These are the activations of a small network on made-up records, seen along a few directions, one row for each record.
After each row come some of the record's fields: C, W, H, D, Y, U, L.
The largest differences between rows may come from other fields.
In the rows, zero is written as 500.
Strong random noise was added to every row along 18 fixed directions; ignore it. To show where, here is one row again and again, with new noise each time:
[584 635 312 442 432 429 439 506 707 709 406 643 338 361 597 758 587 685
 478 409 245 593 568 621 485 541 373 210 410 325 483 667 329 595]
[551 732 328 473 536 345 566 347 409 520 471 513 429 561 470 452 496 540
 492 538 455 611 487 363 434 613 454 537 545 214 596 582 579 300]
[582 600 429 465 507 408 547 498 647 548 406 551 464 558 363 408 479 527
 640 546 295 542 347 434 457 605 388 464 478 437 479 754 373 381]
[567 304 444 435 651 506 498 484 593 372 509 515 572 544 622 536 446 461
 615 642 659 528 461 610 495 572 410 481 543 328 557 641 444 445]
[304 465 545 565 705 514 543 581 322 490 493 569 544 595 648 521 459 558
 530 534 608 502 590 566 476 489 424 651 407 378 534 653 499 403]
[671 600 526 618 469 628 523 641 431 654 603 388 504 612 531 476 535 415
 454 465 552 690 385 576 546 658 444 513 529 341 792 692 387 646]
[346 581 471 456 703 655 466 541 604 600 265 352 607 606 482 581 575 570
 517 459 664 266 395 592 577 428 429 554 350 613 437 605 501 410]
[530 758 561 461 421 453 289 545 499 639 551 328 467 424 632 570 554 542
 353 372 561 605 536 480 519 333 746 487 530 728 526 433 373 418]
[501 480 410 501 541 536 531 534 485 644 414 492 587 424 387 457 602 498
 490 563 507 436 637 572 486 421 493 454 529 461 536 464 631 550]
[463 745 656 427 585 471 418 383 554 534 299 532 499 744 654 798 484 574
 539 595 481 334 416 585 740 607 593 389 372 368 394 436 718 451]
[446 530 465 557 459 471 624 530 642 802 351 398 513 470 362 574 508 550
 472 559 383 575 638 616 507 523 523 483 391 361 566 483 505 498]
[558 496 362 450 444 419 381 573 428 330 694 796 584 472 656 556 583 474
 436 393 657 648 591 668 444 471 458 520 584 333 638 613 375 661]
[607 445 472 629 432 645 400 652 417 602 695 448 479 483 541 648 490 512
 459 526 515 648 440 539 469 550 404 410 474 471 619 420 271 581]
[611 696 608 356 582 539 387 447 400 483 363 475 550 563 618 559 548 483
 591 509 516 356 484 481 603 492 584 381 605 435 447 586 667 485]
[442 475 480 632 507 490 353 315 406 330 635 580 385 384 617 673 542 619
 460 666 448 628 641 392 542 653 559 412 528 388 533 340 356 458]
[681 565 583 252 405 500 578 509 418 413 502 388 546 328 591 639 533 456
 543 230 462 654 643 477 446 313 652 377 500 205 518 445 382 475]
[520 669 481 665 355 160 452 508 876 386 434 560 469 509 252 245 540 454
 279 507 598 480 343 418 624 423 548 522 416 487 557 220 375 469]
[564 402 476 426 559 645 696 423 510 211 397 671 421 602 380 546 507 505
 641 340 343 425 325 379 537 680 268 420 341 298 432 641 488 594]
[610 397 609 419 497 545 602 582 423 406 386 379 508 411 442 433 420 400
 497 324 578 490 587 363 448 340 543 493 527 416 570 487 541 557]
[500 503 199 238 375 375 478 444 535 367 166 806 596 566 219 539 290 510
 660 352 517 261 530 421 248 541 164 567 642 308 290 700 599 488]

[484 449 556 554 550 551 469 590 200 624 526 407 610 414 343 396 465 480
 575 655 465 468 700 377 392 348 569 528 647 571 471 343 626 382]	(C c2; W w2; H h2; D d2; Y y2; U u1; L l2)
[459 227 584 492 546 568 702 504 436 324 692 480 496 424 589 360 532 434
 443 348 603 718 689 575 490 447 625 613 484 538 511 448 489 568]	(C c2; W w2; H h1; D d2; Y y1; U u1; L l2)
[543 551 528 492 488 592 444 418 417 531 478 486 417 388 659 631 579 506
 397 442 484 547 668 491 558 513 677 427 575 528 665 568 606 701]	(C c2; W w1; H h1; D d1; Y y2; U u2; L l2)
[515 482 590 555 394 460 542 439 405 402 448 541 327 291 534 584 460 562
 542 378 297 664 733 331 448 591 509 416 531 203 606 673 293 647]	(C c2; W w1; H h1; D d2; Y y1; U u1; L l1)
[605 388 526 485 314 601 422 706 550 692 612 508 542 532 579 548 417 435
 414 382 584 572 531 724 480 484 469 468 569 676 436 427 513 700]	(C c2; W w2; H h2; D d1; Y y2; U u1; L l1)
[400 600 701 477 564 518 441 522 429 513 654 617 497 576 823 531 586 582
 531 490 394 553 574 706 597 550 630 509 442 606 307 596 457 447]	(C c2; W w1; H h1; D d2; Y y2; U u1; L l2)
[573 531 495 489 569 481 487 456 606 259 536 563 573 606 563 298 580 417
 505 531 646 335 270 525 627 580 407 480 547 409 417 426 530 452]	(C c1; W w2; H h2; D d1; Y y2; U u1; L l1)
[535 495 512 418 624 597 578 583 242 755 687 358 616 536 574 525 475 504
 776 697 306 667 473 551 337 464 529 561 503 509 482 675 425 189]	(C c2; W w1; H h1; D d1; Y y2; U u2; L l2)
[431 492 456 445 407 481 320 577 628 496 451 595 633 354 523 470 576 523
 484 436 593 363 605 623 449 367 484 482 613 654 345 486 382 554]	(C c2; W w2; H h1; D d1; Y y1; U u1; L l1)
[457 557 506 525 615 597 341 330 645 490 316 381 409 401 645 463 614 596
 534 596 515 315 502 508 624 686 439 360 628 580 346 631 465 479]	(C c1; W w1; H h1; D d1; Y y1; U u1; L l1)
[661 326 385 370 497 429 475 496 572 461 713 550 487 504 609 610 422 472
 548 617 493 587 387 521 413 397 573 409 483 656 479 342 547 381]	(C c2; W w1; H h1; D d1; Y y2; U u1; L l2)
[457 385 613 454 471 525 282 549 403 266 540 844 616 386 525 565 593 550
 631 511 324 340 604 529 497 410 525 358 569 652 293 497 438 674]	(C c1; W w2; H h1; D d2; Y y2; U u2; L l1)
[628 485 478 480 398 718 565 635 402 763 659 277 711 607 372 422 543 326
 522 517 576 593 422 645 431 509 606 658 590 705 667 520 574 543]	(C c2; W w1; H h1; D d1; Y y2; U u1; L l2)
[562 365 525 441 525 275 686 428 729 497 593 514 316 522 621 341 389 517
 479 559 356 636 445 539 516 547 547 446 440 557 303 422 626 292]	(C c1; W w2; H h2; D d2; Y y1; U u1; L l1)
[337 292 485 761 674 565 490 455 532 274 500 699 295 536 623 359 491 579
 432 573 584 404 438 443 584 746 254 544 457 587 485 641 489 633]	(C c2; W w1; H h1; D d1; Y y1; U u1; L l1)
[399 584 543 569 565 695 478 467 297 596 415 299 479 531 428 567 446 593
 546 556 440 403 498 321 465 571 449 540 474 548 410 427 522 331]	(C c2; W w1; H h2; D d2; Y y2; U u1; L l1)
[804 259 630 284 497 590 708 594 506 513 644 362 627 516 437 486 484 319
 725 575 302 729 423 506 446 405 706 416 520 600 614 601 562 505]	(C c1; W w2; H h1; D d1; Y y1; U u1; L l1)
[302 462 326 441 585 612 410 350 383 469 430 537 537 399 461 597 584 600
 497 471 561 390 713 455 419 448 560 593 550 712 480 571 587 512]	(C c2; W w1; H h1; D d2; Y y2; U u1; L l2)
[366 536 514 415 486 630 515 437 366 523 472 439 562 512 530 589 518 544
 526 392 474 472 586 515 463 487 538 584 478 542 351 471 525 415]	(C c1; W w2; H h1; D d1; Y y2; U u2; L l1)
[528 302 689 533 789 606 717 591 283 337 543 434 486 530 612 438 419 461
 616 580 454 526 489 325 460 422 469 494 389 334 586 607 511 395]	(C c2; W w2; H h1; D d2; Y y2; U u2; L l2)
[689 641 579 412 596 358 761 826 400 739 561 564 638 650 528 312 571 383
 587 469 401 527 320 656 484 216 415 421 348 197 575 563 692 435]	(C c1; W w2; H h1; D d1; Y y1; U u2; L l1)
[376 521 514 650 455 407 500 604 712 667 536 608 462 391 539 488 620 582
 400 484 416 531 569 716 590 481 448 413 315 470 464 433 348 597]	(C c2; W w1; H h2; D d1; Y y2; U u1; L l1)
[484 325 397 457 696 590 467 423 591 507 378 412 548 418 408 546 573 526
 543 644 529 417 512 433 469 432 568 481 520 733 618 656 549 510]	(C c2; W w2; H h1; D d1; Y y1; U u2; L l2)
[441 309 429 529 285 606 667 544 631 444 630 651 569 427 343 319 606 412
 481 305 431 545 577 761 448 623 379 590 490 558 322 432 420 725]	(C c1; W w1; H h1; D d2; Y y2; U u2; L l1)
[520 443 608 689 506 465 467 628 361 556 634 487 497 466 458 279 505 452
 466 656 508 498 528 433 513 411 491 463 568 579 489 288 522 477]	(C c1; W w2; H h1; D d1; Y y1; U u1; L l2)
[484 594 513 436 480 343 481 615 512 577 367 583 434 674 532 681 273 506
 379 389 593 459 409 384 427 321 519 580 380 552 652 535 660 509]	(C c2; W w2; H h1; D d1; Y y1; U u2; L l2)
[258 509 472 480 639 631 597 472 492 367 347 485 574 660 420 621 537 545
 436 371 619 374 439 438 525 460 516 743 252 644 571 592 560 484]	(C c2; W w1; H h1; D d1; Y y2; U u1; L l1)
[525 506 380 465 503 696 587 537 271 518 658 593 514 467 360 307 656 486
 614 438 324 369 342 456 421 484 333 470 518 656 334 457 620 487]	(C c1; W w1; H h2; D d2; Y y1; U u2; L l1)
[519 729 473 466 553 267 372 385 699 678 392 453 439 399 488 450 580 585
 548 706 322 513 494 434 555 455 642 381 560 613 453 614 479 311]	(C c2; W w2; H h2; D d1; Y y1; U u2; L l1)
[568 607 677 543 354 402 377 521 568 533 492 567 474 578 515 456 405 474
 520 578 384 548 517 531 581 630 595 467 616 559 454 537 465 566]	(C c1; W w1; H h1; D d2; Y y2; U u1; L l2)
[443 438 455 480 425 485 401 415 461 366 650 701 561 562 519 685 463 513
 612 625 460 640 505 564 454 667 530 605 539 501 545 586 355 518]	(C c2; W w1; H h1; D d1; Y y1; U u2; L l2)
[560 534 509 364 468 419 441 453 543 384 576 658 379 476 739 493 490 559
 529 375 402 489 461 551 501 516 441 370 507 528 227 508 451 422]	(C c1; W w1; H h1; D d1; Y y2; U u1; L l2)
[311 595 404 613 521 521 400 261 528 595 394 512 373 412 522 495 581 645
 462 607 445 451 652 538 572 727 482 504 608 550 425 559 540 512]	(C c1; W w1; H h1; D d2; Y y1; U u2; L l2)
[505 412 553 474 673 512 545 594 420 427 493 524 409 582 617 439 389 527
 502 428 565 435 430 413 478 389 411 487 445 633 390 547 593 441]	(C c2; W w2; H h1; D d2; Y y1; U u1; L l2)
[532 472 507 356 374 437 497 493 433 447 473 487 530 566 473 712 305 466
 509 434 540 582 541 425 383 462 582 588 504 472 556 467 513 466]	(C c1; W w1; H h1; D d1; Y y1; U u1; L l2)
[685 287 739 474 437 471 553 542 463 370 493 427 392 420 503 386 282 407
 534 448 415 486 534 309 483 464 522 380 582 534 403 330 596 560]	(C c1; W w2; H h1; D d2; Y y2; U u1; L l1)
[563 362 592 379 500 488 325 425 621 423 682 549 575 378 749 630 571 514
 623 685 457 538 552 719 584 450 681 310 553 614 270 335 383 421]	(C c2; W w1; H h1; D d1; Y y2; U u2; L l2)
[377 416 637 493 551 661 474 602 396 458 461 563 782 542 553 631 560 476
 633 549 607 437 692 749 539 514 514 597 508 301 541 637 397 634]	(C c2; W w1; H h1; D d2; Y y2; U u1; L l2)

Which values does each new row have?
[398 383 351 421 483 624 462 347 603 505 490 465 426 510 605 655 454 569
 418 411 624 464 559 664 507 607 450 519 500 659 307 392 571 522]	(C c1; W w1; H h1; D d2; Y y2; U u2; L l2)
[580 633 504 381 699 513 511 333 511 527 580 362 452 528 715 418 626 476
 519 490 551 598 408 554 599 521 682 479 535 638 585 710 647 405]	(C c2; W w1; H h1; D d2; Y y2; U u2; L l2)
[614 514 606 575 555 537 505 544 327 385 507 398 454 562 501 548 417 463
 474 526 549 511 405 261 519 489 471 458 491 363 660 432 469 486]	(C c1; W w2; H h1; D d1; Y y1; U u1; L l2)
[304 361 653 540 501 466 509 574 544 380 361 518 544 558 359 457 395 478
 387 458 603 316 578 376 495 315 664 703 374 815 472 358 646 547]	(C c2; W w1; H h1; D d2; Y y2; U u1; L l1)
[449 684 542 596 490 558 439 366 547 681 578 358 428 494 578 584 665 580
 428 579 419 620 473 571 657 598 706 458 441 621 569 470 493 503]	(C c2; W w1; H h1; D d2; Y y1; U u2; L l1)
[417 472 320 398 602 611 612 538 502 635 510 568 516 476 605 619 646 604
 495 354 448 482 564 683 458 444 385 489 351 475 430 621 536 506]	(C c2; W w2; H h2; D d1; Y y2; U u1; L l1)
[610 453 606 391 725 526 556 541 514 357 677 523 561 570 774 483 604 474
 612 562 528 590 366 624 561 462 524 436 442 393 520 686 401 398]	(C c2; W w2; H h1; D d2; Y y1; U u2; L l2)
[615 347 477 594 466 464 263 531 578 449 498 530 431 493 619 641 303 510
 447 667 658 495 482 466 478 592 414 398 639 493 626 465 472 617]	(C c2; W w1; H h1; D d2; Y y2; U u1; L l1)
[473 571 450 537 456 534 327 561 419 464 459 568 600 521 352 626 476 521
 573 568 488 465 458 391 423 520 419 554 568 511 606 617 280 539]	(C c1; W w2; H h1; D d1; Y y1; U u2; L l2)
[400 166 536 526 576 547 644 568 609 605 558 449 330 321 642 324 403 534
 527 413 428 576 633 596 413 511 397 503 438 719 307 622 434 479]	(C c2; W w1; H h2; D d1; Y y2; U u1; L l1)
[606 414 353 460 517 731 448 482 526 645 437 371 459 342 557 602 585 527
 545 503 479 394 511 563 461 551 342 329 584 501 470 556 496 599]	(C c2; W w1; H h1; D d1; Y y2; U u2; L l1)
[627 563 513 482 484 454 530 472 586 690 539 234 339 540 648 402 402 474
 389 446 557 651 438 509 509 593 560 499 591 598 486 511 536 377]	(C c1; W w2; H h2; D d1; Y y1; U u1; L l2)
[479 465 413 377 593 425 432 394 624 451 408 391 630 667 554 579 390 429
 494 666 801 478 458 561 507 553 594 673 576 498 648 595 639 377]	(C c1; W w1; H h2; D d1; Y y2; U u1; L l1)
[775 452 500 513 448 429 485 609 627 560 467 549 362 464 431 408 439 420
 480 536 336 566 419 382 469 453 524 348 583 681 659 697 587 705]	(C c2; W w1; H h1; D d2; Y y2; U u2; L l1)
[560 648 473 458 472 423 325 620 630 746 520 309 435 741 653 628 269 486
 362 477 694 432 190 539 474 424 513 575 461 863 447 380 568 327]	(C c1; W w2; H h1; D d1; Y y2; U u2; L l2)
[642 529 436 662 673 491 385 500 582 648 518 255 396 358 534 332 593 544
 508 771 505 539 404 343 516 481 449 316 614 530 649 567 338 338]	(C c2; W w2; H h1; D d1; Y y1; U u1; L l2)
[475 612 428 477 409 427 597 643 598 575 388 507 671 553 284 483 551 474
 443 336 584 429 505 583 443 334 413 571 373 255 530 402 423 508]	(C c2; W w2; H h1; D d2; Y y2; U u1; L l2)
[427 538 355 571 594 481 594 394 566 632 647 521 454 461 550 387 681 623
 516 624 394 530 483 665 568 583 381 382 415 446 221 261 493 290]	(C c2; W w2; H h1; D d1; Y y1; U u1; L l2)
[411 437 352 378 475 362 473 407 556 443 549 720 577 472 494 484 518 521
 583 563 504 517 631 643 408 513 533 562 584 521 386 592 542 444]	(C c2; W w1; H h2; D d2; Y y1; U u1; L l2)
